These are the activations of a small neural network, seen along a few directions. Each row is one input.
Each table varies a few parts of the input and shows all the possible inputs, shuffled.
A made-up example of a description, with smaller parts first: values(3) and (point or line(11) or (line(6) and ring(8))).
Shared parts are said once, and a part with two or three values counts as separate values.
(in the rows, 128 means zero)

Other details of the inputs vary at random and push rows far along two fixed directions, the same in every table; ignore that.

Rows:
r1: [124 119 134 129 122 112 109 134 135 118 132 118 133 133 125]
r2: [125 128 125 143 106 119 113 127 129 131 120 127 148 139 119]
r3: [126 130 148 131 140 130 128 130 116 128 137 117 126 135 118]
r4: [132 120 147 128 124 137 127 121 123 125 134 112 131 138 129]
r5: [124 126 134 138 126 102 107 135 127 125 131 127 138 127 131]
r6: [117 132 142 127 127 125 119 131 116 129 136 137 123 132 116]
r7: [128 126 146 133 137 132 129 128 114 126 137 117 129 136 122]
r8: [125 131 130 148 115 108 106 134 126 135 121 130 148 127 131]
r9: [124 129 129 135 129 130 118 135 117 135 131 134 124 143 126]
r10: [127 130 126 147 110 116 109 129 126 134 122 133 150 133 125]
r11: [137 137 123 124 149 149 159 116 154 115 116 129 132 104 135]
r12: [135 146 111 121 162 135 151 119 139 125 106 139 118 102 132]
r13: [115 131 140 128 127 126 122 129 115 126 135 134 126 134 123]
r14: [131 120 149 126 123 139 124 118 128 128 134 111 129 140 132]
r15: [126 114 127 155 121 124 113 120 124 119 128 116 116 127 109]
r16: [131 132 136 125 138 120 119 130 106 138 125 127 114 133 119]
r17: [121 121 140 124 112 134 121 119 122 123 132 129 130 137 134]
r18: [131 144 103 132 131 131 146 119 163 118 101 136 149 105 126]
r19: [129 122 128 134 116 136 120 129 121 130 128 132 128 146 137]
r20: [132 140 103 131 149 145 150 124 150 124 113 150 128 110 136]
r21: [129 119 130 130 113 139 115 123 130 135 128 129 127 147 140]
r22: [131 124 146 131 131 134 131 124 115 123 136 115 130 137 126]
r23: [122 122 134 131 126 106 108 137 131 122 133 123 133 129 129]
r24: [130 118 138 122 116 127 127 123 133 130 135 127 126 149 134]
r25: [131 117 137 124 117 125 130 125 128 127 135 128 127 148 132]
r26: [127 119 146 117 140 126 121 145 121 133 133 119 128 130 113]
r27: [129 123 127 135 120 134 121 129 116 129 130 133 128 145 134]
r28: [127 121 131 128 117 118 111 133 135 118 128 115 135 137 121]
r29: [132 127 132 128 136 124 123 126 103 132 124 123 119 136 130]
r30: [127 130 149 130 140 128 125 132 117 132 138 120 124 133 111]
r31: [133 138 111 123 154 133 162 124 154 120 120 148 127 112 130]
r32: [120 121 141 122 111 135 117 116 127 125 131 128 128 139 136]
r33: [140 136 111 115 145 144 147 107 152 126 102 133 121 106 146]
r34: [125 116 135 113 133 114 124 149 126 135 134 135 125 141 116]
r35: [130 120 133 112 138 118 115 142 109 139 120 126 118 131 121]
r36: [132 143 115 121 157 129 158 127 158 125 121 152 122 110 120]
r37: [130 119 129 132 114 137 118 125 124 132 127 130 129 146 138]
r38: [135 124 134 124 125 127 124 122 108 130 121 120 121 138 137]
r39: [121 124 139 126 114 132 123 122 119 121 132 130 129 138 134]
r40: [136 135 112 120 142 137 162 120 159 117 118 145 129 114 138]
r41: [132 138 104 127 135 133 146 118 165 112 106 130 144 105 123]
r42: [125 130 131 134 129 128 116 136 119 138 132 138 121 141 119]
r43: [135 125 132 126 129 125 125 122 104 129 123 122 120 137 134]
r44: [118 127 138 129 124 129 123 127 113 124 135 134 128 135 127]
r45: [125 118 128 121 130 126 112 149 122 139 127 137 126 139 121]
r46: [123 161  44 102  48 131 181 164 108 195 249  58 106  53 147]
r47: [122 135 116 109 151 137 144 135 154 121 112 152 129  96 124]
r48: [132 145 109 138 144 117 135 130 160 123 107 146 146  91 137]
r49: [126 140 114 122 141 144 154 114 149 112 116 148 131 102 137]
r50: [131 120 120 152 116 126 114 131 114 120 124 108 115 122 119]
r51: [124 127 137 128 133 117 131 135 120 130 139 132 123 145 120]
r52: [136 121 134 123 123 129 121 118 112 132 120 119 121 138 138]
Each input here is: values(2) or ring(10) or (values(5) and line(8)).
What sort of input is r24?
Answer: values(5) and line(8)
Start at r8 and move only the ring(10) part, one step at a time. The first step leads to r48. Which rows follow, in order?
Answer: r5, r23, r1, r28, r41, r18, r2, r10
Which other rows belong to the same alternative as r50? List them by row number.
Answer: r15
Which other rows does r4 become when the line(8) part takes its other values? List them by row number.
Answer: r3, r7, r11, r14, r22, r26, r30

Rows:
r53: [123 120 134 135 115 134 118 121 136 120 128 124 134 134 129]
r54: [133 119 122 123 123 126 125 134 128 136 125 142 123 148 137]
r55: [137 153  82 126 141 154 172 121 163 133 118 152 130  91 146]
r56: [122 133 133 125 131 118 116 134 118 131 124 137 129 126 125]
r57: [132 128 128 145 120 125 119 122 126 124 120 122 142 132 127]
r58: [127 123 131 118 125 113 126 132 131 131 129 136 134 141 131]
r59: [123 128 139 130 138 121 125 138 130 125 135 131 127 133 116]
r60: [126 127 122 128 130 131 118 135 113 137 120 147 119 137 131]
r61: [129 125 134 121 125 114 123 133 132 129 127 133 134 137 131]
r62: [125 126 136 134 137 121 122 136 130 124 134 127 128 131 116]
r63: [127 120 129 136 110 134 119 119 134 119 121 121 133 135 125]
r64: [122 129 136 124 137 120 132 134 126 127 137 138 127 140 116]
r65: [130 122 142 132 140 131 138 124 113 121 132 125 117 131 123]
r66: [133 124 135 125 128 134 128 115 118 119 125 119 122 136 141]
r67: [131 120 132 128 125 114 116 133 135 127 124 127 136 132 131]
r68: [128 124 130 138 133 122 121 132 128 123 128 123 127 132 113]
r69: [120 123 137 121 117 132 129 121 132 124 133 137 135 142 130]
r70: [123 131 138 126 136 120 128 136 127 126 136 134 127 136 116]
r71: [134 126 141 117 135 140 132 116 116 130 122 117 116 140 138]
r72: [134 118 125 132 121 115 116 130 133 127 119 123 134 133 129]
r73: [125 125 133 137 136 122 121 133 130 124 131 124 127 132 115]
r74: [127 125 127 129 135 133 130 137 122 133 134 143 116 147 122]
r75: [131 153  88 122 149 137 153 129 163 128 115 139 130  65 136]
r76: [128 129 131 145 122 125 119 123 128 125 123 123 141 132 129]
r77: [129 125 128 138 130 122 122 132 127 124 125 121 125 133 110]
r78: [128 154  91 119 152 137 157 130 163 129 114 144 129  69 136]
r79: [128 122 134 124 126 114 120 136 134 129 126 130 134 134 131]
r80: [124 128 128 136 131 120 110 131 121 128 118 129 129 123 124]
r81: [131 119 128 132 124 115 116 131 135 127 122 124 134 133 130]
r82: [136 148  95 122 151 150 179 115 159 115 123 134 119  79 139]
r83: [134 125 135 121 132 138 129 114 117 124 123 116 120 141 142]
r84: [121 131 131 124 132 118 120 132 117 132 124 141 130 131 125]
r85: [123 121 137 131 117 132 118 123 136 120 130 127 136 132 130]
r86: [138 148 102 112 166 154 180 117 152 132 124 137 109  79 131]
r87: [136 126 144 116 139 141 133 118 114 135 126 121 112 139 132]
r88: [126 131 137 138 124 124 123 128 127 127 128 129 141 133 130]
r89: [126 134 137 135 124 123 126 125 125 127 128 133 141 135 130]
r90: [125 120 128 126 115 145 127 124 129 129 129 143 124 148 136]
r91: [128 127 123 137 125 120 111 130 119 128 112 125 128 124 120]
r92: [136 126 146 116 145 138 134 122 113 134 130 123 111 136 124]
r93: [121 125 139 124 116 132 125 123 133 123 133 133 134 137 130]
r94: [112 154  74 115  31 119 144 166  78 203 251  53 120  86 142]
r95: [127 126 125 136 128 119 110 130 119 128 116 127 129 123 123]
r96: [126 119 131 135 113 133 118 119 134 120 124 123 134 134 128]
r97: [121 122 140 127 117 133 122 125 136 122 131 130 134 134 130]
r98: [129 130 135 142 124 124 119 126 127 125 126 126 143 131 130]
r99: [131 124 135 129 129 131 128 118 115 117 130 123 120 134 134]
r100: [134 119 123 133 118 116 117 129 133 126 115 121 133 135 126]
r101: [130 124 142 127 145 133 137 126 109 128 131 126 111 133 119]
r102: [133 129 126 146 117 125 120 122 126 124 117 120 140 133 124]
r103: [128 117 152  92 152 137 136 147 119 131 134 124 123 137 118]
What is each input in this table made of?
Answer: point or ring(10) or (values(5) and line(8))
Which other rows does r91 become when the line(8) part takes its other values? List them by row number.
Answer: r56, r60, r75, r78, r80, r84, r95
Which other rows does r75 become when the values(5) part takes its other values? List them by row number.
Answer: r62, r67, r85, r98

Rows:
r104: [137 149  90 115 131 145 164 125 144 135 137 105 116  66 134]
r105: [126 121 155 116 131 124 126 128 118 131 135 129 126 152 123]
r106: [123 120 141 116 131 127 120 129 108 130 129 137 113 153 128]
r107: [134 152  86 114 133 151 170 128 142 147 141 132 110  78 143]
r108: [124 124 133 137 119 118 108 137 111 138 127 140 128 142 127]
r109: [133 152  88 122 131 150 170 124 152 135 149 106 115  72 127]
r110: [124 119 150 132 125 126 128 126 114 120 142 114 124 141 121]
r111: [118 121 130 126 121 116 109 140 116 134 131 140 127 146 124]
r112: [123 124 136 146 119 117 108 133 123 125 131 117 133 138 111]
r113: [147 118 157 123 240 155 157  92 204  61  13 220 140 150 125]
r114: [134 124 136 132 128 122 116 124 104 132 129 111 114 137 131]
r115: [123 120 155 122 131 133 123 129 118 125 142 121 130 144 125]
r116: [129 114 137 132  99 142 121 109 123 123 128 120 132 155 146]
r117: [123 121 144 125 120 112 114 137 123 134 137 133 141 146 119]
r118: [121 122 140 141 116 112 117 134 122 122 141 120 138 136 118]
r119: [119 124 147 130 121 117 110 137 127 126 139 127 142 140 122]
r120: [126 117 131 141  92 126 107 116 133 121 121 128 144 153 142]
r121: [131 121 127 143 121 112 105 133 112 136 127 117 132 133 126]
r122: [127 120 136 137 119 113 104 134 116 126 123 114 133 128 118]
r123: [131 149  80 109 127 133 163 144 163 140 144 134 127  83 135]
r124: [129 128 139 131 131 131 120 126  99 133 121 123 119 146 131]
r125: [133 157  77 126 129 135 156 132 144 142 128 129 130  76 138]
What is each input in this table made of?
Answer: values(2) and (point or ring(10))
Changing only the values(2) part turns r105 into r117. The same change can be made to r115. Which row results?
Answer: r119
Which other rows does r120 become when the values(2) part takes its other values? List them by row number.
Answer: r116
Which other rows does r112 become when the values(2) part takes its other values? List them by row number.
Answer: r109
